A small network was shown many inputs. Here are its activations along a few directions, one row for each input.
In each table, some parts of the input vary, and every possible input appears once, in random order.
A made-up example of a description, with smaller parts first: one of 3 separate values, together with either a single point or one of 11 places along a line or (one of 4 places along a line, together with one of 5 places around a ring).
Shared parts are said once, and a part with two or three values counts as separate values.
(in the rows, 128 means zero)

Other details of the inputs vary at random and push rows far along two fixed directions, the same in every table; ignore that.
These rows show it; all are for the same input, with only those details redrawn:
[139  73 174 143 115  94  85  87 122 126 132 120 172  92 139 109]
[102 128 112 101 122 171 142 155 147 141 128  71 195  60 109 136]
[118 177  82 120 125 179 144 157 127 137 144 103 122 130 106 147]
[153 138 130 160 120 114  95  98 101 124 150 152  89 170 131 125]
[103 108 128 102 120 158 134 146 148 140 124  69 211  47 114 130]
[140  54 190 145 114  81  77  77 123 125 128 120 187  79 144 102]

A family of inputs:
r1: [162 173 133 153 141 121 121 146 100 114 121 202  45 207 158 147]
r2: [153 186 134 148 141 116 127 129  97 113 118 201  34 200 163 141]
r3: [163 131  93 163 124 101 117  97 101 129 143 170  46 187 122 122]
r4: [101 106 138 119 125 160 143 145 173 140 121  62 202  49 104 121]
r5: [147 151 162 143 138  96 120 106 103 111 116 194  69 173 175 123]
r6: [114 164  74 141 140 170 152 159 126 146 128  97 118 131 107 137]
r7: [148  57 176 159 128  61  93  73 119 142 119 111 157 113 151 105]
r8: [131 164 112 114 142 168 163 187 131 119 117 148 120 153 142 144]
r9: [104 114 146  85 136 157 171 165 154 120 103 110 201  74 154 118]
r10: [108 128 115  88 120 159 150 150 150 150 129  57 193  69 115 146]
r11: [108 120 112  96 113 149 165 155 178 144 129  61 182  63 102 133]
r12: [149  50 170 138 109  80  97  74 153 118 131 128 151  86 128  99]
r13: [166 150 113 145 107  94 114 100 100 129 163 163  60 193 129 134]
r14: [135 123 164 125 135 109 137 115 120 108 117 167 126 141 173 108]
r15: [117 154 105 115 128 163 155 147 162 144 135  68 138 117 107 142]
r16: [127 167 111 110 141 170 169 178 132 116 120 148 120 157 146 137]
r17: [142  94 195 133 135  88 107 121 123 117  94 164 143 102 171 123]
r18: [128 180  53  98 114 178 160 157 129 135 151 121  91 138  94 154]
r19: [144  38 174 146 114  50 104  82 129 141 119 113 178  80 144  99]
r20: [150  92 182 137 136 100 112 134 124 112 103 167 146 125 167 122]
r21: [116 178  50 126 144 185 158 166 127 152 134 119  91 138  90 136]
r22: [158 147 122 169 129 120 103  97 121 128 155 176  46 187 109 113]
r23: [120 195  68 121 126 188 149 163 123 137 148 108 103 147 102 152]
r24: [104  47 183 124 114  78 100  95 122 122 102 114 162 119 125 101]
r25: [112  59 177 126 132  67  95  69 126 121  98 136 180 114 121 119]
r26: [ 70 143  91 103 138 149 130 158 154 125 121 112 135 134 100 137]
r27: [ 93 185  68 106 160 154 161 179 123 113 133 105  98 165  84 153]
r28: [121 187  62 107 129 189 147 161 126 142 150 127  95 138  91 145]
r29: [141 120 179 134 135  90 122  98 113 108 112 179 113 143 179 107]
r30: [122 114 144 158 134  74 107  84 107 112 152 179  64 208 129 137]
Q: What is each input in this table made of?
A: either one of 5 separate values or one of 10 places around a ring or (one of 3 separate values, together with one of 5 places around a ring)
Q: Which other rows does r12 become when the choice among 3 separate values takes its other values? List them by row number.
A: r3, r18
Q: A walk changes only the place on the ring of 10. It starts at r14 and steps to r9. List the rest of the walk in order.
A: r16, r8, r20, r1, r17, r2, r5, r29

A family of inputs:
r31: [134 224  33 115 123 212 186 186 134 149 147 104  72 156  98 155]
r32: [159 150  96 153 125 126 118 112 111 125 144 177  45 184 116 119]
r33: [137  66 154 139 125  88 110  99 142 130 123 134 143  97 124 104]
r34: [ 95 144  80  80 120 196 162 176 158 143 127  89 172  57  95 136]
r35: [142 166 111 150 127 114 124 110  97 126 147 143  61 215 128 139]
r36: [136 102 177 127 137 113 133 116 138 114 112 154 161 114 169 109]
r37: [124  81 146 129 128  90 120 103 145 127 126 126 141 110 120 116]
r38: [110 149  82  98 126 183 185 181 165 154 125  58 168  70 103 143]
r39: [116 111 138 146 131 106 101 106 111 120 125 146 114 159 121 121]
r40: [134 114 188 136 132  94 113 109 126 111 107 162 116 131 168 112]
r41: [ 94 144  96  87 127 189 150 168 152 134 128  92 180  60  97 142]
r42: [118  70 174 130 128 105  85 104 134 122 118 123 194  67 128 112]
r43: [110 231  48 124 142 211 165 191 119 143 140  98  89 172 100 168]
r44: [129  60 197 119 140  73 119 116 122 115  93 143 194  65 181 104]
r45: [153 163 134 143 135 124 127 147 105 100 134 193  58 214 153 134]
r46: [138 131 127 136 121 101 129 107 123 129 140 120 107 161 130 132]
r47: [143 100 170 147 124 105  87 101 118 128 132 120 164 104 143 119]
r48: [173 156 116 158 111 121 108 102 100 130 158 166  59 184 139 124]
r49: [119  82 163 144 135 102  84 102 121 122 117 135 158 111 129 114]
r50: [160 157 139 144 135 108 127 122 101 119 114 205  54 204 159 142]
r51: [116  71 177 134 124  97 104 105 127 133 113  91 196  88 140 114]
r52: [168 166 123 163 119 121 101 100  94 122 161 167  62 190 139 135]
r53: [ 78 167  70  87 136 180 170 174 142 134 125  89 137 126  85 151]
r54: [119  73 157 125 123  76 108  90 136 120 124 129 148 117 125 114]
r55: [ 93 121 104  84 126 164 182 172 177 150 119  37 208  42 107 143]
Q: What is each input in this table made of?
A: either one of 5 separate values or (one of 2 separate values, together with one of 10 places around a ring)
Q: Which other rows does r55 become when the choice among 2 separate values takes its other values? List them by row number.
A: r37

A family of inputs:
r56: [122  68 167 130 108  87  98  82 135 148 118  84 182  77 129 118]
r57: [132 191  62 150 125 176 133 144 135 137 155 139  42 195  84 140]
r58: [152 191  80 137 125 195 148 173 119 128 153 151  81 172 125 137]
r59: [ 88 124  99 113 153 140 153 153 130 138 108  86 164 111 107 133]
r60: [188 128 121 133 115  65 181  96 149 123 143 186  24 185 158 111]
r61: [103 142 103 125 125 165 148 151 161 150 128  61 152 110  97 138]
r62: [167  96 156 162 128 108  90  99 101 125 135 170 129 115 160  98]
r63: [156 156 148 146 124 111  96 106  94 113 126 211  53 188 151 129]
r64: [133 116 185 127 125  99 109 109 113 124 104 143 142 123 165 128]
r65: [129 152  84 112 112 169 134 145 134 149 144 103 129  97  91 150]
r66: [138 150  97 107 114 160 136 144 139 125 159 112 140  99 112 135]
r67: [137 115 172 165 155  71  96 104  98 113 109 168  99 167 162 124]
r68: [ 77 146 107  86 140 141 169 165 145 120 123  91 164 124 115 153]
r69: [138  80 203 137 124 117 114 114 139 123 105 113 200  86 170 106]
r70: [148  69 171 117 104 116 101 109 119 131 124 134 193  60 157 109]
r71: [146 162 151 140 129 112 105 101 114 100 142 205  56 188 148 122]
r72: [117 145 111 112 118 147 144 132 151 141 152  66 159  94 107 145]
r73: [118  70 147 150 132  92  93  86 122 128 118 138 138 105 114  94]
r74: [107 182  63 129 157 158 148 171 110 123 125 163  72 178 103 148]
r75: [125 143 113  96 115 173 149 151 141 125 148 116 164  85 131 127]
r76: [101 160 115 108 149 180 149 174 142 131 102 130 148  80 125 132]
r77: [136  82 209 124 118  93 108  84 133 114 122 125 192  88 177 105]
r78: [176  97 167 169 117  90  90 101 114 125 144 124 135 142 152 115]
r79: [ 84 121 118  94 118 149 150 131 172 145 133  43 196  61 101 134]
r80: [170 186  52 131 138 137 220 163 147 147 124 162  13 175 133 132]
r81: [168  83 191 163 118  94  96 101 114 124 133 134 156 131 175 104]
r82: [156 203  69 129 116 164 145 156  99 143 154 113  82 172 122 162]
r83: [ 79  95 123  89 140 157 152 182 164 124 102  96 205  71 104 134]
r84: [149 207  74 127 121 161 150 149 117 129 171 111  83 175 121 154]
r85: [120 205  78 113 138 162 143 170 106 118 127 177  46 194 116 166]
r86: [150 106 110 100 122 130 219 169 194 146 105 108 126  88 137 118]
r87: [ 90 150  86 126 143 155 154 147 130 145 117  81 132 123  99 132]
r88: [100 143  73 118 151 155 145 154 123 130 122 132 114 138  92 131]
r89: [129 104 158 153 141  82 111 119 114 112 119 150 113 190 143 128]
r90: [166 106 142 170 117 110  86  96 127 128 153 149  97 147 114 117]
r91: [ 84 119  99  84 130 145 151 142 151 118 132 109 159 108  92 130]
r92: [ 74 111 119  99 155 140 159 174 143 136  92  74 209  68 120 140]
r93: [157  87 185 134 110 103  88  85 109 118 116 175 147 105 165 106]
r94: [140 124 121 167 124 110  99  96 115 117 143 171  52 207 107 110]
r95: [149 166  79 114 111 169 133 155 115 139 148 124 115 118 111 148]
r96: [136 126 176 155 148 100 107 111 110 122 105 154 122 135 166 116]
r97: [136 102 185 139 132 118 102 122 138 112 109 166 136 119 149 109]
r98: [109 120 113 122 134 156 143 150 150 158 122  46 200  41 107 138]
r99: [159 189  69 141 123 183 137 168 123 130 160 137  76 168 106 144]
r100: [ 98 124  88  92 127 146 142 146 126 132 120 122 139 123  95 138]
r101: [144 170 160 146 133 101 115 100 108 106 138 178  63 204 162 130]
r102: [103 162 137 110 141 174 160 181 153 130 104  98 158 112 136 141]
r103: [ 84 149  91  91 137 144 165 148 140 124 134  90 141 145 102 143]
r104: [144  86 148 147 105  88  78  69 120 135 135 147 114 124 119 112]
r105: [118 191  64 123 119 167 140 128 140 131 164 130  61 169  84 142]
r106: [ 83 126 108  83 135 143 152 157 149 113 126 122 160 106 106 140]
r107: [106  67 192 103 131  86 104 108 148 101 113 144 183  74 143 115]
r108: [ 91 121 104  86 130 144 145 164 131 128 109 124 161 102 108 148]
r109: [153  67 156 142 125 107  91 109 127 133 127 119 188  46 136 103]
r110: [139  69 157 166 127  84  73  69 127 135 128 142 131  99 121  95]
r111: [111 202  92 112 141 153 156 171 107 125 119 137  77 186 128 172]
r112: [117 156 127 122 144 172 153 158 129 138 107 102 167  90 148 131]
r113: [120 156 130 100 120 169 154 153 125 138 111 102 168  98 148 144]
r114: [159 122 172 143 117 105  95  79 114 102 143 194 101 153 162 106]
r115: [166 106 166 168 132  96  98  98  94 131 132 144 135 130 174 107]
r116: [196 124 116 136 109  69 174 103 131 138 126 189  24 182 159 118]
r117: [ 88 129 100 105 142 156 163 169 147 133 115  78 163 132 101 139]
r118: [ 76 110 122  78 133 137 160 170 139 137  96  73 209  76 120 153]
r119: [137  94 161 171 124  78  96  80 115 122 131 135  98 188 128 107]
r120: [ 69 112 120  84 122 144 161 137 164 134 123  47 199  72  99 129]
r121: [121 142  85 126 133 173 136 153 143 150 136  94 147  71  90 137]
r122: [162 121 166 156 124 129 101 109 119 111 128 183 107 154 155 107]
r123: [103 183  64 115 124 162 150 133 131 121 155 136  62 182  82 137]
r124: [115  28 177 128 129  83  95  99 143 116 111 131 189  96 120  95]
r125: [126 134 116 133 123 157 139 151 152 148 137  64 161 100 106 142]
r126: [154  69 190 131 106  91 100  95 108 135 123 116 195  82 176 112]
r127: [140  96 153 175 131  80  86  72 117 140 129 121 118 133 132 109]
r128: [102 148  78 107 117 158 141 138 125 138 129 120 105 136  88 137]
r129: [154  77 167 146 108  81  79  65 134 121 158 140 136 103 123 109]
r130: [165 131 160 150 115  98 108  92 103 116 157 151 110 167 171 117]
r131: [138 139 121 155 117  90 107  84  89 129 138 148  57 213 123 130]
r132: [142 146 155 162 146  97 111 125 107 107 122 171  66 217 151 137]
r133: [152 101 152 147 109  92  97  89 114 144 139 107 140 116 130 133]
r134: [109 217  92 116 147 149 160 162 118 109 140 147  53 212 128 166]
r135: [ 97 129 129 104 144 161 143 180 155 117 105 125 154 103 117 140]
r136: [112  64 183 129 149  90  96 119 131 114  93 149 178  66 145 110]
r137: [119 147 118 116 139 182 144 158 135 132 111 130 160  76 135 123]
r138: [182 134 136 184 131  90  90  95  86 130 149 150  86 168 152 120]
r139: [116  86 145 121 125  83 115 101 109 128 115 119 150 142 128 127]
Q: What is each input in this table made of?
A: one of 4 separate values, together with either a single point or (one of 2 separate values, together with one of 10 places around a ring)
Q: The inputs of r134 and r111 match in every part but the choice among 4 separate values. If r129 is changed in the same way as r134 into r111, which row does it become?
A: r65
Q: The inputs of r127 and r56 match in every part but the choice among 4 separate values. If r109 is changed in the same way as r127 into r56, which row does it become?
A: r95
Q: The inputs of r76 and r63 match in every part but the choice among 4 separate values. If r92 is changed in the same way as r76 into r63, which row does it become?
A: r118
Q: Which other rows does r137 become when the choice among 2 separate values takes its other values? List them by row number.
A: r112
Q: Which other rows does r78 become when the choice among 4 separate values takes its other values? List them by row number.
A: r82, r84, r138
Q: Which other rows does r96 become when the choice among 2 separate values takes its other values? List them by row number.
A: r76
Q: Which other rows does r97 become when the place on the ring of 10 takes its other values? List them by row number.
A: r57, r58, r83, r90, r94, r99, r122, r124, r135
